data = [107 158 105 152 152 130 150]
data[0]	107
data[-2]	130
data[2]	105

grid =
[[116 128 126 154 138 132 145 129 134 122 133]
 [117 123 127 147 135 134 149 137 138 129 128]
 [117 131 130 154 137 131 151 136 136 125 133]
 [119 122 127 146 137 133 148 131 140 126 133]]
grid[-4,-11]: 116
grid[2,9]: 125
grid[:, -4]: [129, 137, 136, 131]
grid[0,3]: 154
grid[2,-5]: 151
grid[-3,-4]: 137
grid[3,-2]: 126
grid[1,-10]: 123
grid[0,8]: 134
grid[3]: [119, 122, 127, 146, 137, 133, 148, 131, 140, 126, 133]
grid[3,6]: 148
grid[3,8]: 140
grid[-2,7]: 136
grid[-4,7]: 129
grid[3,-10]: 122
grid[:, 6]: [145, 149, 151, 148]

X =
[[130 122 126 133 122]
 [130 121 126 134 120]
 [130 123 126 132 123]
 [104 126 120 126 121]
 [125 114 129 137 106]
 [130 120 126 134 119]
 [128 128 128 128 128]
 [130 121 126 133 121]
 [126 130 128 128 128]
 [114 130 123 128 125]]
Indices start at 0.
(0, 0) = 130
(8, 3) = 128
(7, 0) = 130
(0, 4) = 122
(3, 0) = 104
(4, 0) = 125
(3, 3) = 126
(9, 2) = 123
(0, 3) = 133
(9, 4) = 125
(3, 2) = 120
(4, 1) = 114
(9, 3) = 128
(3, 1) = 126
(5, 2) = 126
(4, 2) = 129
(2, 1) = 123

arr =
[[126 126 128 127 127 125 128 127 126 127 127 127 125 123 122 129]
 [120 125 127 126 122 120 125 126 122 125 126 124 116 107  99 130]
 [128 128 127 129 127 129 127 129 129 129 128 127 128 128 129 127]
 [130 127 139 111 145 112 148 113 128 113 115 146 127 128 127 147]]
arr[-4][0] = 126
arr[-2][14] = 129
arr[:, 14] = [122, 99, 129, 127]
arr[0][-11] = 125
arr[-3][15] = 130
arr[:, 13] = [123, 107, 128, 128]
arr[0] = [126, 126, 128, 127, 127, 125, 128, 127, 126, 127, 127, 127, 125, 123, 122, 129]
arr[3] = [130, 127, 139, 111, 145, 112, 148, 113, 128, 113, 115, 146, 127, 128, 127, 147]
arr[:, 8] = [126, 122, 129, 128]
arr[-4][-8] = 126
arr[-1][6] = 148
arr[2][1] = 128
arr[-1][14] = 127
arr[3][8] = 128
arr[0][-6] = 127
arr[-2][10] = 128
arr[:, 4] = [127, 122, 127, 145]
arr[0][11] = 127
arr[-3][-9] = 126
arr[:, -9] = [127, 126, 129, 113]
arr[0][15] = 129
arr[-2][13] = 128

a =
[[125 127 128 124 132 131 144 130 131 137 126 129 126 135 124 142]
 [126 110 122 130 127 127 139 134 112 146 132 127 112 126 132 126]
 [145 151 123 125 124 127 122 124 138 119 131 134 145 124 130 134]]
Rows and columns are counted from 0.
(0, 0): 125
(1, 11): 127
(2, 7): 124
(2, 14): 130
(0, 2): 128
(2, 3): 125
(1, 1): 110
(0, 1): 127
(0, 6): 144
(2, 5): 127
(2, 10): 131
(0, 3): 124
(2, 1): 151
(1, 5): 127
(1, 13): 126

x =
array([[111, 132, 112, 144, 123, 124, 131, 115, 112, 128, 137],
       [117, 130, 103, 155, 122, 134, 127, 112, 119, 126, 139],
       [117, 136, 110, 132, 127, 127, 131, 119, 129, 132, 143],
       [111, 131, 105, 153, 122, 132, 128, 114, 115, 127, 138],
       [116, 134, 110, 143, 124, 127, 122, 116, 124, 130, 144],
       [109, 134, 111, 148, 123, 125, 129, 116, 112, 126, 136],
       [111, 132, 106, 153, 122, 131, 126, 114, 114, 127, 138],
       [119, 130, 104, 155, 122, 133, 125, 112, 120, 126, 141],
       [117, 132, 109, 149, 122, 128, 125, 114, 122, 129, 144],
       [119, 137, 109, 116, 132, 126, 133, 121, 135, 134, 138]])
x[0, 0]	111
x[1, 0]	117
x[8, 7]	114
x[:, 0]	[111, 117, 117, 111, 116, 109, 111, 119, 117, 119]
x[3, 1]	131
x[6, 3]	153
x[3, 8]	115
x[:, 6]	[131, 127, 131, 128, 122, 129, 126, 125, 125, 133]
x[7, 0]	119
x[6]	[111, 132, 106, 153, 122, 131, 126, 114, 114, 127, 138]
x[5]	[109, 134, 111, 148, 123, 125, 129, 116, 112, 126, 136]
x[8, 1]	132
x[:, 7]	[115, 112, 119, 114, 116, 116, 114, 112, 114, 121]
x[2, 5]	127
x[0, 4]	123
x[0]	[111, 132, 112, 144, 123, 124, 131, 115, 112, 128, 137]
x[7, 4]	122
x[5, 6]	129
x[3, 2]	105
x[:, 1]	[132, 130, 136, 131, 134, 134, 132, 130, 132, 137]
x[0, 9]	128
x[4, 10]	144
x[:, 10]	[137, 139, 143, 138, 144, 136, 138, 141, 144, 138]
x[4]	[116, 134, 110, 143, 124, 127, 122, 116, 124, 130, 144]
x[7, 10]	141
x[3, 4]	122
x[1]	[117, 130, 103, 155, 122, 134, 127, 112, 119, 126, 139]
x[2, 8]	129
x[3, 3]	153
x[7, 6]	125
x[:, 5]	[124, 134, 127, 132, 127, 125, 131, 133, 128, 126]
x[5, 10]	136
